Each row below holds a small network's activations on one input, seen along a few directions.
In each table, some parts of the input vary, and every possible input appears once, in random order.
Descriptions start from the smaller parts, as in this example, which fits no table here: one of 6 places along a line, together with either a single point or one of 9 places around a ring or (one of 3 separate values, together with one of 5 places around a ring).
Shared parts are said once, and a part with two or three values counts as separate values.

Rows:
r1: [ 16   3  -9  -2   1 -18   4  19  15 -17   0 -17]
r2: [-43 -15   0  -5 -31  -3   3 -37  52  23   8  14]
r3: [  7  -5  -2   4   4  -1   7  20   1 -12  13 -21]
r4: [ 14   9  -2  13  10 -10 -21   1 -13   6  20  -6]
r5: [-34  -7  11 -18 -21 -20 -17 -37  35  31  29  30]
r6: [  4   6  -1 -15  10  19   0   9  -7  -8 -18  13]
r7: [ 13   4   2  12  13  -2  -6  -2 -24  12  16  12]
r8: [ 10 -13   3   0   7   7  20  11  -9 -10   9  -4]
r9: [ 15  -1  19  15   1  -6 -18   3 -25  17  14  -4]
r10: [-13   8  -4 -20   8   7   2   1 -18 -15 -28  11]
r11: [  7  -2  -9  19  -1  16  15  -6 -10   3  -2  -7]
r12: [ 13  14 -21  16  -7  -9  -2   2  14  -4 -11 -20]
r13: [  8  -9  10  26 -11  12   2   1  -9   6  -4 -19]
r14: [ 20  20 -10   7   6 -26 -22   3  -1   5   7  -3]
r15: [  6   5 -13  21  -4   8   1   0   1  -1   2 -24]
r16: [ -8  -1   3 -10  15 -13  27  -2  -9 -23 -16   2]
r17: [ 11  12 -16 -12  -7   2 -21  22   6 -10 -11  -9]
r18: [  6  -9  13  -4 -11  23 -16  21 -18   2  -4  -9]
r19: [-41 -25  11 -26 -23 -13  10 -18  51  13  20  14]
r20: [-43 -18   5 -37 -30   9 -19 -18  44  17   9  26]
r21: [  3   3  -9  -5  -2  19 -19  22  -7  -7   1 -11]
r22: [ 14  13   5   5  23 -11  -2 -10 -14   7   1  18]
r23: [  6  -5  -4  -9   0  27  -6  14 -16  -4  -2   6]
r24: [  6  -1   6  -5  17  -2  28   9   0 -12  -7   3]
r25: [-10   9  -7  10   8  -4  21 -20  -8 -12 -28   1]
r26: [ 10 -18  20   6  -4   3   8  18  -9  -5   7 -18]
r27: [  6   7  -4  14  10   8  20 -11   1  -2 -18   2]
r28: [ -4  16   2   2  21 -22   0 -16 -24  -1  -9  18]
Question: Describe the family of inputs behind these rows.
Answer: one of 4 separate values, together with either a single point or one of 6 places along a line
Question: Change only the choice among 4 separate values in r4. List by row number the other rows that result.
Answer: r3, r15, r21
Question: Which other rows agree with r27 in the choice among 4 separate values? List them by row number.
Answer: r2, r11, r12, r13, r15, r25

Rows:
r29: [-25   6  -1  -7  23 -30  39 -28  19 -17  -1   8]
r30: [ 25   4   5  34  -9 -27 -21   5  -9   8  26 -34]
r31: [  4   2   8   6  13  35  38  16  -7 -24 -44  -9]
r32: [ -7  11   8   3  33  17  18  -7 -47 -14 -23  18]
r33: [ 14 -20  -3  15 -26 -19  -9 -21  25  36  36  -2]
r34: [-51  -9  -4 -22 -29  19  -5 -10  47  -5  -3   3]
r35: [-22  -1  11 -27   6   9  36  10  35 -27 -21   9]
r36: [ 11   4  -8  27  16 -12  44 -20 -27 -10 -32   0]
r37: [ 41  28 -23  32  21 -14   4  11 -19 -10  -5 -16]
r38: [ 24  21 -16   4  32   9 -22  20 -51 -16   4   1]
r39: [-31   4  -5   0 -15 -22  -3 -43  46  18  -3  13]
r40: [-22   0   8 -37  19 -16  18 -13  -9  -7 -11  37]
r41: [ 25  -8  15  12 -18  11 -25  46   7   5   2 -35]
r42: [  6 -19  10 -13 -22   3 -31  -7  -1  38  36  22]
r43: [ 17   1  18   7  -1  -5 -46  19 -33   9  24 -10]
r44: [-48   5   3 -30 -11   1 -24 -33  13  14   7  30]
r45: [  2 -32   1  -6 -38  19 -11  18  32  24  24  -6]
r46: [ 35   4 -26   0   5  21   1  39 -22 -23 -18 -29]
Question: Describe the family of inputs behind these rows.
Answer: one of 3 separate values, together with one of 6 places around a ring

Rows:
r47: [  0   4  -5  25  -2 -21   1  -7  16  13  29  -9]
r48: [ -8   5   3   1   6   9  15 -23   0  12 -20  23]
r49: [ -4   1   3  15  -3  11 -15 -14  -3  28  16  -2]
r50: [-27  -4   1  -7  -3  18  15 -13   0  -3 -26  -4]
r51: [ -7   1   0   8   0  -4  -7 -33 -17  17   0  14]
r52: [ -4  -1 -22 -25 -17  15 -14  17  22  -8  -1  -3]
r53: [ -5  20  -8 -17   8 -10  -4  -4  11  -4 -16  32]
r54: [ -1  15 -10 -16   6 -22 -26 -17  -6   5   2  18]
r55: [ -2 -10   9  15 -28  13 -14   1   5  18   1  -8]
r56: [  1 -17 -14   4 -11   2  20   0  33 -10   7 -22]
r57: [ 37  24 -18   3  27   3 -17  32 -33 -20 -21 -17]
r58: [-24  10 -11 -25  -2  -1  -4   6  11 -19 -22   4]
r59: [  8 -11   5  20 -18 -18  -1   1  28   5  11 -23]
r60: [ -5  -9  18  -8   9 -11  -7 -17 -20   2  17  23]
r61: [ -2  -7  19  -6   4   2 -12   3  -8  21  32   4]
r62: [ 32  12  -4  27  20  23   5  15 -44  -9 -20 -20]
r63: [-25 -13  16 -27   4   8  18   4  -5 -11 -10   3]
r64: [  0   4  -6  14   5 -35  10 -29   2   4  11   2]
r65: [ 34  -2   9   7  30  12   7  34 -50 -13  -7 -13]
r66: [  2  15  -7  -6   4  -5 -39   1  12  10  19   4]
r67: [  0 -18  24  -6 -21   3 -11  18   0  11  16  -1]
r68: [ -9 -16 -10  -1 -21  33   8   1  10   3  -3  -6]
r69: [  4   4  -2  -9 -24  -6 -34  17  16   7   2  -5]
r70: [-19  -4  -4   2   3 -12  28 -10  22 -21 -15 -14]
r71: [ -3   8  -4  11   6 -22  31 -16  19  -4  -8  16]
r72: [ -7 -24   5 -22 -14  24  10  18   5  -4  13   1]
r73: [ 40  17  -6  35  22  -7  18  15 -22 -30  -7 -33]
r74: [ -9  -4  18 -14   9   0  19  -3  -5   0  -2  35]
Question: Describe the family of inputs behind these rows.
Answer: one of 4 separate values, together with either a single point or one of 6 places around a ring
Question: The inputs of r60 and r54 match in every part but the choice among 4 separate values. If r63 is changed in the same way as r60 into r54, which row does it become?
Answer: r58
Question: Change only the choice among 4 separate values in r68. List by row number the other rows that result.
Answer: r52, r56, r72
Question: Change only the place on the ring of 6 in r68. List by row number the other rows that result.
Answer: r48, r49, r50, r51, r55
Question: Which other rows agree with r70 in the choice among 4 separate values? List them by row number.
Answer: r47, r56, r59, r64, r71, r73
